A small network was shown many inputs. Here are its activations along a few directions, one row for each input.
In each table, some parts of the input vary, and every possible input appears once, in random order.
A made-up example of a description, with smaller parts first: one of 2 separate values, together with either a single point or one of 11 places along a line or (one of 6 places along a line, together with one of 8 places around a ring).
Shared parts are said once, and a part with two or three values counts as separate values.
In the rows, 128 means zero.

Other details of the inputs vary at random and push rows far along three fixed directions, the same in every table; ignore that.

A family of inputs:
R1: [ 83 144  81  52  58 108 102 147  70 119 114]
R2: [117 132  86  57  55 124 124 150  76 144 105]
R3: [182 182  90 108  99 133 167 109  97 161 100]
R4: [144 121 138 135 175 142 125 132 174 116 110]
R5: [190 126 137 208  73 125 145  63  92 163 236]
R6: [124 155 143 151 172 141 145 112 160 129 100]
R7: [128 167 118 120 138 123 152 104 110 134 104]
R8: [126 149 151 190 209 136 146 127 178 115 104]
R9: [138 119 118 144  89 119 130 138 101 134 158]
R10: [ 86  83 138 131 137 143 101 192 167 114 104]
R11: [152 134 133 116 159 141 131 118 154 128 107]
R12: [ 96  31 203 205  90 142  95 104 143 147 252]
R13: [142 147 106 109 105 116 146 143  98 141 106]
R14: [160 142 130 113 160 127 148 105 129 134 109]
R15: [190 179  93  87 118 126 159  89  96 144 114]
R16: [135 125 114 104 136 122 116 150 130 106 115]
R17: [175 153 142 150 196 119 161 106 145 128 107]
R18: [132 157 151 189 210 125 159 122 167 116 103]
R19: [119 100 159 128 192 128 125 137 168 119 106]
R20: [ 62 104 153 116 149 143 107 151 167 113 106]
R21: [107 102 106  82 111 132  84 173 134  98 117]
R22: [ 28  25 159  99  88 133  63 200 145 116 144]
R23: [117 165  80  89  81 125 117 134 102 117 111]
R24: [140 130 144 190  74 100 124  63  70 136 240]
Description of these inputs: one of 3 separate values, together with one of 8 places around a ring.
The inputs of R4 and R21 match in every part but the place on the ring of 8. If R5 is changed in the same way as R4 into R21, which row does it become?
Answer: R10
Change only the choice among 3 separate values in R19. List by row number the other rows that result.
Answer: R1, R22
Change only the place on the ring of 8 in R1. List by row number the other rows that result.
Answer: R6, R7, R8, R18, R20, R23, R24

A family of inputs:
R25: [197 162  82 130  65 116 144 114  71 147 159]
R26: [194 180 120 156 145 119 149  51 108 131 169]
R27: [ 92 117 118  78 145 136  90 151 158  92  97]
R28: [150 124  80  99  46 124 112 152  83 132 152]
R29: [188 184 134 128 215 132 210 102 149 162  44]
R30: [146 122  79  93  35 118 107 157  74 129 158]
R31: [123 145 111  91 149 119 114 132 126  93 103]
R32: [121 128 140 131 185 123 117 121 158  99 117]
R33: [100 140  79  37  92 117  86 153 100  91 103]
R34: [125 127 155 108 193 152 154 143 175 147  54]
R35: [149 159  83  83 151 141 145 188 156 127  30]
R36: [101  80 139 127 143 153 103 194 184 113 101]
R37: [163 139 142 173 227 137 169 163 187 126  60]
R38: [164 166  85  94  75 112 117  81  69 116 170]
R39: [ 79  41 173 159 154 153  83 197 202 107 133]
R40: [144 141  91  58  51 129 134 111  74 159 126]
R41: [108  44 202 187 121 127 112  96 137 148 220]
R42: [141 174  95  80 158 111 130 129 118 102  81]
R43: [ 99 164 122 235  78 106 147 108  82 143 186]
R44: [223 187 158 185 215 143 221  50 153 186 103]
R45: [ 77  39 174 161 158 144  86 201 195 103 133]
R46: [ 73 108 117  62 131 131  75 168 149  82  97]
R47: [104  33 213 194 118 137 102  94 147 153 236]
R48: [ 14 169  98 105  76 104  94 153  89  86 112]
R49: [174 154 122 116 118 128 167  86 102 167 123]
R50: [ 40 131 152 176  67 116 131 111  84 146 178]
R51: [168  99 192 210 142 129 155  54 126 168 212]
The inputs of R40 and R26 match in every part but one. If R50 is changed in the same way as R40 into R26, which row does it become?
Answer: R48
Describe the family of inputs behind these rows.
Answer: one of 3 separate values, together with either a single point or one of 8 places along a line
List by row number the other rows that have the choice among 3 separate values in common with R39.
Answer: R25, R28, R30, R35, R36, R37, R43, R45
